110  147  122  129
107  145  140  137
107  148  132  134
112  146  118  126
111  147  120  127
109  148  125  130
107  146  138  136
107  147  135  135
107  148  130  132
108  147  127  131
Indices start at 0.
Find the entry at row 2, column 0.
A: 107
Find the entry directly above 131.
A: 132
The entry in the top-left corner is 110
The entry at row 2, column 1: 148
The entry in row 2 and column 2 -> 132
Find the entry directly below 129.
A: 137
The entry in the bottom-right corner -> 131
The entry directly above 108: 107
Find the entry at row 0, column 2.
A: 122
The bottom-left entry: 108
Find the entry directly above 138.
A: 125

grid =
[[123 120 127 146 122 120 128 128 122 119 115 112 132 119 115 139]
 [143 113 126 132 128 109 150 132 133 118 131 129 117 140 137 125]
 [118 137 130 135 127 136 128 118 123 121 113 109 119 126 122 131]
 [144 120 112 118 111 116 130 137 120 139 142 145 145 128 139 118]
 [112 125 139 144 137 128 110 126 128 119 110 109 124 111 101 140]
 [136 133 124 111 130 129 130 129 125 134 132 130 119 131 133 119]
 [117 138 121 136 114 138 121 120 115 129 115 113 137 120 122 131]
 [119 137 134 132 132 136 129 116 128 120 115 111 112 130 124 127]
 [123 129 138 133 138 128 133 121 133 116 117 113 108 131 123 129]
 [131 105 139 144 142 105 131 135 137 112 121 120 116 124 112 137]
 [113 141 132 134 128 141 118 117 122 124 111 108 122 120 116 131]]
Indices start at 0.
The top-right entry is 139
Report the entry in the bottom-left corner.
Answer: 113
Report the entry in row 1 and column 0.
Answer: 143
Report the entry just left of the largest entry.
Answer: 109
Report the entry in row 0 and column 1.
Answer: 120
Report the entry in row 0 and column 2.
Answer: 127
Report the entry at row 0, column 0.
Answer: 123
The bottom entry of the column that holds the largest entry -> 118
Report the entry at row 2, column 0.
Answer: 118
The entry in the bottom-right corner -> 131
Report the maximum.
Answer: 150
Report the top entry of the column that holds the smallest entry.
Answer: 115
Report the entry just left of the smallest entry.
Answer: 111
Report the entry directly above the smallest entry.
Answer: 139
The minimum: 101
The entry just right of the smallest entry is 140
Report the entry directly below the smallest entry.
Answer: 133
The top entry of the column that holds the largest entry -> 128

Questions about the grid below. Counting starts at 0.
1) Find the entry in row 1 and column 1.
2) Find the entry in the bottom-right corner.
3) Find the entry directly below the smallest entry.
4) Find the entry at row 0, column 2.
5) Find the top-left entry.
6) Find the entry in the top-right corner.
7) Find the minimum.
8) Find the entry at row 0, column 1.
[[125 133 141 109 115 132 123 116 133 127]
 [118 122 122 119 113 122 120 120 128 130]
 [145 138 121 129 144 140 122 123 114 129]
 [135 142 131 113 119 136 109 108 127 129]
 [133 128 109 122 126 138 119 123 106 146]
 [126 125 117 117 119 136 121 122 111 143]
 [127 120 112 137 137 118 127 130 121 118]
 [110 112 121 131 114 113 133 134 134 130]
 [122 126 123 115 112 135 121 121 117 145]
 [118 126 130 118 112 122 120 118 138 129]
 [142 131 115 137 148 135 129 133 112 128]
 [139 139 129 113 130 138 117 113 118 123]
 [153 154 116 123 134 151 105 110 114 145]
 [138 138 127 116 130 136 115 113 119 124]]
1) 122
2) 124
3) 115
4) 141
5) 125
6) 127
7) 105
8) 133

B = [122 133 123 109 132 126 145 150 116 115 126]
The second entry from the right? 115
The 1st entry? 122
The entry just right of 133? 123
The 3rd entry from the end? 116

Read these off the matrix that follows.
1) Read off the bottom entry of the column that holds the largest entry.
2) Read off the 5th entry in reading order.
3) Read off the entry directly above the largest entry.
4) Read off the entry in the top-left corner.
5) Read off the first entry on the diagonal from the top-right corner.
6) Read off the entry just right of 138.
7) Read off the fifth-last entry, reading row by row.
8) Read off the entry just right of 121.
[[120 149 133 107 123 149 106 132 143 103 132 121 105 127]
 [145 112 134 145 131 114 132 151 117 117 130 123 108 103]
 [127 137 105 116 149 119 150 154 119 150 120 138 148 120]]
1) 154
2) 123
3) 151
4) 120
5) 127
6) 148
7) 150
8) 105

Questions about the array below. Rows and columns are numbered from 0.
1) Find the entry directly below 136.
2) Find the bottom-left entry.
3) Find the entry in the bottom-right corner.
4) Find the entry in the top-right corner.
5) Find the entry in row 2 and column 2.
6) Find the entry at row 0, column 0.
7) Find the entry at row 1, column 0.
8) Find the entry directly above the largest entry.
[[113 115 127 138 143 138 128 116 113 121 131 142 141 133 119 115]
 [119 149 153 127 102 109 142 156 139 109 102 127 154 150 119 100]
 [135 142 144 142 136 126 120 113 113 115 122 129 138 148 144 139]
 [139 142 122 113 126 144 134 114 115 137 142 123 112 126 144 135]
 [132 100 120 155 135 103 118 153 139 103 114 152 141 107 111 151]
 [107 103 108 111 117 116 120 126 129 132 138 140 146 147 149 150]]
1) 126
2) 107
3) 150
4) 115
5) 144
6) 113
7) 119
8) 116
